A small network was shown many inputs. Here are its activations along a few directions, one row for each input.
In each table, some parts of the input vary, and every possible input appears once, in random order.
A made-up example of a description, with smaller parts first: one of 4 places along a line, together with either a single point or one of 9 places along a line or (one of 2 separate values, together with one of 8 places around a ring).
Shared parts are said once, and a part with two or three values counts as separate values.
In the rows, 128 means zero.

Other details of the inputs vary at random and push rows far along two fixed directions, the same in every table; ignore that.

A family of inputs:
x1: [158 142 119  89 131 133 134 210  56 145 130 185 153 190  62  58]
x2: [175  23 134 169 204 178 115  69 123 114 116 138 131 114 155 168]
x3: [ 61 193 143 121  55  85 151 102 200 118 148  69 109  99 151 149]
x4: [129 181 137 115  82 122 152 135 130 143 140 132 142 155 117 115]
x5: [170 164 123  95 127 135 143 197  45 156 125 187 165 203  59  77]
x6: [184  57 143 126 174 162 118 143 104 116 134 176 131 142 111 111]
x7: [139 104  93 138 166 127 102 139 109 141 111 123 126 107 149 110]
x8: [ 47 191 122 125  66  85 140 113 191 127 128  59  96  89 169 139]
x9: [ 70 210 126 130  62  89 156  95 171 133 128  79 120 113 152 150]
x10: [109 169 129 102  95 100 128 164 130 133 137 127 125 150 103 116]
x11: [ 76 119 136 141 118 113 136  83 203 118 131  79  95  63 205 166]
x12: [172 166 121  93 132 135 132 205  42 158 122 186 158 201  56  66]
x13: [ 95 150  88 137 127 100 107 126 151 135 110  80 110  94 163 140]
x14: [138 106 123 134 154 140 118 132 123 135 120 134 127 119 137 115]
x15: [112 128 127 148 132 126 131  93 141 122 117 101 123 103 149 162]
x16: [165  14 142 167 201 171  94  89 153  90 129 144 112  88 150 170]
x17: [165  52 147 148 175 159 113  99 115 103 134 158 138 123 115 154]
x18: [109 162 119 117 119 112 120 148 118 137 121 129 128 136 111 119]
x19: [108 120 120 150 133 128 114  95 146 118 112  98 111  96 155 157]
x20: [159 126 141 110 126 143 139 139 100 130 142 172 147 162  98 109]
x21: [177  16 143 178 193 176 101  67 126 107 127 141 132 108 144 175]
x22: [ 95 222 138  83  45  94 170 173 140 139 152 117 136 159 105  91]
Description of these inputs: one of 2 separate values, together with either a single point or one of 10 places around a ring.
The inputs of x18 and x14 match in every part but the choice among 2 separate values. If x15 is changed in the same way as x18 into x14, which row does it become? -> x5

A family of inputs:
x23: [163 157 151  88  95 124 141 193  85 126 156 184 157 198  40  86]
x24: [ 78 197 118 111  74  85 131 149 157 134 135 100 118 124 127 123]
x25: [107 142 107 138 131 122 128 113 139 138 108  94 115 102 165 132]
x26: [127 127 109 138 143 127 117 118 122 137 115 116 127 110 148 128]
x27: [ 70 149 121 129 103  98 132 113 201 126 132  71  93  66 196 139]
x28: [118 148 141 131 110 128 142 101 134 130 129 121 134 131 128 144]
x29: [131 207 154  88  51 115 177 161 110 135 157 153 157 193  78  98]
x30: [ 97 185 115 116  94  97 124 153 130 136 126 116 125 138 108 120]
x31: [166 124 134 144 144 152 134 112  82 138 117 153 154 167  99 144]
x32: [158  82 130 146 171 156 113 107  98 127 117 151 138 131 121 140]
x33: [183  60 123 149 195 164  94 124  71 123 111 173 144 145  94 134]
x34: [121  90 100 146 169 130 101 123 133 123 106 108 108  95 153 136]
x35: [117 105 101 180 162 137 119  52 151 133  92  66 114  77 209 178]
x36: [137 167 113 108 119 115 117 178  77 141 122 158 146 174  66  99]
x37: [118 188 143 105  79 117 160 138 121 141 142 137 145 164 106 113]
x38: [125 165 140 100  95 111 135 169 121 130 144 149 133 158  87 106]
x39: [201  79 129 122 178 159  99 174  38 124 124 208 162 194  31 103]
x40: [123 128 146 117 116 130 142 130 142 123 144 137 129 135 125 124]
x41: [136  88 120 125 161 137 117 151 129 126 122 135 115 112 143 109]
x42: [115 123 150 140 107 125 137  89 160 107 141 108 124 115 132 161]
x43: [ 95 135 122 138 119 118 135  99 173 133 128  89 111  81 191 138]
x44: [150 175 148  91  85 118 146 182  88 129 149 170 155 196  44  93]
x45: [154 103 103 138 171 137  99 139  89 135 109 143 134 125 117 119]
x46: [157  91 135 144 159 149 112 112 101 119 122 151 140 139 101 143]
x47: [149  54 122 140 188 155 112 128 126 123 118 137 115 103 156 120]
x48: [ 97 166 112 111 102  96 125 159 151 136 130 108 114 110 143 109]
x49: [100 122 116 146 134 125 131  91 162 131 115  83 107  83 191 141]
x50: [182  32 139 146 193 164  92 127 102 106 131 175 132 132  97 140]
x51: [159  71 164 131 141 160 142 106 144 103 150 152 130 131 130 142]
x52: [146  99 124 168 163 154 122  72 116 133 105 117 135 119 154 172]
x53: [158  96 117 134 162 146 116 133  98 136 121 149 139 131 129 114]
x54: [122  33 110 170 197 145  89  85 166 107 108  96  93  56 190 167]
x55: [168 110 159 108 121 144 139 156 111 114 153 173 144 167  80 110]
x56: [181  33 135 153 199 166  89 117  95 106 121 170 133 132  94 146]
x57: [152 103 163 115 120 145 145 132 139 110 154 154 133 144 112 125]
x58: [129 173 146  96  89 124 160 154 114 140 145 152 146 171  98  99]
x59: [106 155 100 161 125 112 126  75 146 142 102  69 125  94 189 162]
x60: [152 116 154 130 122 141 140 111 116 115 140 146 144 149  99 139]
x61: [135 108 136 119 139 135 125 147 128 124 135 146 125 131 122 117]
x62: [ 97 219 130  98  63 101 159 151 124 152 138 123 142 161 114 103]
x63: [ 88 222  95  97  77  76 127 186 122 150 125 109 127 140 107  92]
x64: [139  76 123 141 171 150 122 114 132 129 116 124 116 100 167 125]
x65: [110 170 153 122  76 118 163 102 154 121 145 110 134 136 129 143]
x66: [ 66 217 135 106  54  93 166 124 173 145 140  89 120 122 159 123]
x67: [149  87 149 125 147 146 125 133 130 115 142 156 127 134 116 129]
x68: [104 136  96 135 141 115 113 131 131 134 105  99 112 106 147 128]
x69: [112 129 135 122 122 127 136 129 147 128 136 126 121 122 142 125]
x70: [135 163 148 136  92 132 162 100 125 131 137 126 147 156 119 152]
x71: [163  40 124 145 196 160 104 123 122 120 123 148 121 100 152 125]
x72: [ 76 107 108 157 136 106 104  84 204 115 121  61  88  42 207 169]
x73: [117 157  95 121 128 107 109 159 108 140 115 122 128 129 114 110]
x74: [ 92 138 112 124 120 107 123 138 162 128 120  95 102  95 163 124]
x75: [100 147 129 120 107 109 126 135 155 125 134 114 113 114 138 131]
x76: [ 64 194  99 132  96  92 134 111 164 142 107  62 103  90 175 138]
x77: [145 152 161 101  88 135 167 143 121 124 156 157 148 172  97 109]
The inputs of x63 and x34 match in every part but one. If x45 is changed in the same way as x63 into x34, which row does it become? -> x76
The inputs of x57 and x27 match in every part but one. If x70 is changed in the same way as x57 into x27, which row does it become? -> x59
What is each input in this table made of? -> one of 5 places along a line, together with either a single point or one of 10 places around a ring
Which other rows agree with x33 in the place on the line of 5? List them by row number. -> x24, x30, x32, x36, x52, x61, x62, x66, x69, x75
A walk changes only the place on the line of 5. It starts at x68 and steps to x73. List the rest of the walk in order. -> x36, x39, x42
A walk changes only the place on the ring of 10. It starts at x37 and steps to x58. List the rest of the walk in order. -> x40, x67, x38, x50, x56, x39, x46, x28
